Each row below is a small network's average activation on inputs in which a field has the value named, seen along a few directions.
Related values have similar rows: they may be neighbours, one step apart, or belong to one group.
In the rows, 500 means zero.
Strong random noise was added to every row along 17 fixed directions; ignore it. To show where, here is one row again and again, with new noise each time:
[732 484 546 616 503 463 675 454 643 367 655 340 308 444 403 566 590 546
 539 533 415 446 590 496 563 443 295]
[402 677 276 527 463 735 396 539 621 473 413 550 543 535 488 651 347 365
 632 421 490 374 416 505 371 301 469]
[494 413 458 677 460 592 425 467 539 501 546 318 464 480 491 466 634 552
 637 530 396 591 535 542 685 529 544]
[417 457 392 646 484 480 758 875 608 380 421 458 507 440 508 590 457 575
 387 451 629 319 669 441 452 560 333]
[674 766 450 583 605 500 553 739 383 497 471 560 467 430 403 510 407 405
 459 707 622 480 513 497 353 462 635]
[557 564 603 489 335 513 381 572 515 585 583 327 538 706 386 564 512 289
 447 614 512 483 717 383 469 277 752]
[403 218 516 454 406 398 646 597 379 548 445 435 618 447 610 478 645 570
 362 517 641 594 519 458 530 460 281]
[425 421 496 368 452 700 394 578 549 450 424 529 706 355 569 470 399 642
 362 417 474 423 392 506 558 439 420]
[521 374 668 337 418 620 538 419 528 514 535 554 538 625 629 610 459 537
 528 423 386 391 350 489 599 579 393]
[323 561 468 527 554 449 603 519 481 528 487 453 449 725 478 489 582 569
 437 468 561 335 582 489 796 505 503]
[598 555 682 658 555 533 688 731 406 499 563 441 547 451 471 471 501 375
 463 680 487 572 457 568 392 559 565]
[457 491 703 336 434 604 348 485 600 658 573 527 538 498 438 608 548 464
 475 448 606 505 483 280 568 267 429]
[558 395 566 382 464 630 308 476 472 505 466 556 588 488 735 623 470 435
 682 456 289 530 331 429 457 702 326]
[597 584 463 428 569 392 490 600 604 472 463 580 508 629 596 582 327 647
 402 495 426 252 530 438 555 741 565]
[540 600 405 428 399 640 458 448 660 475 613 519 567 273 492 538 375 490
 640 624 441 365 295 537 485 546 718]
[528 379 622 495 549 425 641 395 622 643 482 585 476 709 596 530 452 469
 392 468 522 569 540 559 346 509 440]
[269 577 450 418 574 518 641 547 619 416 542 600 555 452 509 348 623 357
 586 557 620 394 434 648 494 620 566]
[269 416 413 418 479 440 487 596 535 401 470 476 706 543 568 452 687 355
 579 432 537 513 394 549 416 435 310]
[263 535 616 466 563 418 473 436 606 658 536 632 522 597 449 574 513 630
 575 267 540 459 308 393 658 521 485]


Field E:
e2: [422 427 684 532 482 679 613 551 591 550 612 398 504 396 494 592 588 504
 488 513 524 461 439 408 664 388 286]
e6: [600 560 448 463 543 430 542 485 556 502 528 515 558 709 530 545 514 459
 524 590 477 442 322 599 450 430 517]
e11: [594 601 477 605 413 375 448 529 394 563 536 544 339 472 356 659 413 522
 698 439 522 519 529 337 457 565 699]
e5: [529 658 476 549 684 481 460 494 523 320 482 619 467 473 362 389 476 574
 529 378 471 522 351 649 417 484 511]
e10: [344 568 468 602 504 548 608 668 515 320 529 505 508 242 273 359 608 506
 595 366 606 527 481 582 477 433 508]
e4: [309 457 487 437 441 388 438 410 378 607 460 630 544 585 518 497 518 464
 596 437 588 613 342 486 441 548 667]
e3: [504 461 716 593 551 448 678 635 758 485 591 542 582 478 426 492 398 512
 391 426 497 503 477 566 278 526 558]
e1: [669 519 481 508 441 492 409 495 331 350 482 465 437 415 456 515 442 447
 544 491 400 554 567 477 368 509 494]
e7: [544 468 407 481 553 653 404 526 424 438 335 660 308 582 590 695 558 495
 674 341 578 536 459 386 440 459  98]
e8: [407 464 482 381 555 506 578 574 605 304 475 589 570 498 499 335 515 528
 398 450 562 373 548 659 454 585 534]
e9: [512 195 521 542 340 535 536 441 486 436 549 348 546 445 570 550 609 587
 574 482 414 585 407 528 562 485 350]
E is arranged as a line.
Going along E from e6 by way of its neighbour e10, in what order are e2, e11, e5, e7 met?
> e2, e11, e5, e7
Name the neighbours of e9, in listed order.
> e1, e8

Field T:
t4: [673 396 702 603 642 587 466 243 600 801 567 571 515 605 655 452 482 422
 626 645 345 807 309 704 372 621 629]
t6: [535 555 778 362 246 646 203 717 446 687 574 386 656 596 497 830 425 283
 552 497 405 436 507  75 503 337 540]
t5: [118 951 439 660 738 639 566 675 783 237 582 378 674 351 215 367 596  23
 553 356 463 397 500 627 242  44 189]
t3: [530 436 373 673 456 351 733 317 553 470 698 368 525 289 316 388 589 971
 615 507 436 493  54 745 879 496 686]
t8: [644 522 464 458 459 511 247 199 735 629 517 696 197 903 338 732 617 307
 867 301 658 689 516 425 241 141 485]
t7: [909 400 475 394 242 412 557 195 560 504 669 473 178 847 251 649 614 730
 616 526 623 441 486 529 726 223 763]
t10: [476 679 396 460 919 400 361 448 834 443 554 551 411 248 506 320 716 679
 426 570 589 452 515 439 714 556 177]
t2: [583 564 406 490 563 763 180 590 316 214 414 592 414 479 524 371 614 470
 854 503 389 523 460 648 609 791 651]
t9: [218 693 219 382 355 442 480 461 247 267 610 290 486  46 410 388 769 282
 727 596 525 367 551 363 742 474 360]
t1: [553 171 733 341 364 748 519 485 543 403 519 558 366 464 502 585 688 547
 557 351 634 559 570 414 546 386 161]
t11: [331 390 234 336 490 499 329 343 246 516 303 644 432 188 825 479 545 382
 683 510 514 603 580 356 445 850 250]
T is arranged as a line.
Going along T from t2 by way of its neighbour t1, in what order are t4, t6, t3, t8 met?
> t8, t6, t3, t4
Name the neighbours of t10, in listed order.
> t7, t9
